Each row below is a small network's average activation on inputs in which a field has the value named, seen along a few directions.
Related values have similar rows: they may be neighbours, one step apart, or belong to one group.

Fenar, 6 values:
f3: [ 13  18 -37  30 -23 -33 -11  20 -13  -2]
f5: [-20 -41  -2 -16  -9   9  40  -6 -11 -12]
f4: [ 11 -40  -9  35 -43   3   9  17  16 -26]
f2: [-12  27   4 -31  47  25  -6 -15  32  14]
f1: [-17   5  53 -41   0  22  -2 -36 -17  23]
f6: [ 25  32  -9  24  28 -26 -30  20  -7   3]
The values of Fenar form a ring.
- List every value one step from f3, in the order listed. => f4, f6

Tur, 6 values:
t5: [-12 -35 -13   1 -37  -4  32   1  -9 -15]
t2: [ -8 -23  -2 -12  30  10  24   2   5 -11]
t4: [ -2  13  10 -13  25  25 -10 -10  37   5]
t1: [-16  17  45 -38  -1  17  -9 -34 -19  28]
t3: [ 27  -8  -2  47 -37 -17 -21  21  -4 -12]
t6: [ 11  36 -38  16  20 -31 -16  19 -10   6]
The values of Tur form a line.
- List every value one step from t6, in the order listed. => t3
- List every value one step from t1, in the order listed. => t4

Boz, 6 values:
s3: [-10  41  30 -43  57  31 -19 -27  31  24]
s2: [ 23   8 -13  43 -25 -31 -25  23 -28   0]
s1: [-27 -51  24 -35  -9  15  50 -19 -22 -10]
s6: [ 14 -59 -33  52 -56  -7  24  32  19 -43]
s5: [ 19  54 -48  24  42 -32 -32  28   2   9]
s4: [-20   7  40 -40  -9  25   2 -36  -2  20]
The values of Boz form 2 separate groups.
- Which other values are in the same group as s2? Give them in the order they are listed. => s6, s5

Lobaz, 6 values:
w3: [ 21  14 -38  39   8 -31 -16  32  -7  -7]
w1: [ 10  44 -12   4  37   0 -31   6  20  14]
w4: [ -8 -47  13  -4 -27  10  32  -4  -1 -19]
w5: [-28 -17  24 -45  -1  19  30 -29 -11   7]
w6: [  8 -25 -31  38 -45 -15   7  22  -4 -18]
w2: [ -3  31  45 -32  28  17 -22 -26   3  24]
The values of Lobaz form a ring.
- List every value one step from w4, in the order listed. => w5, w6
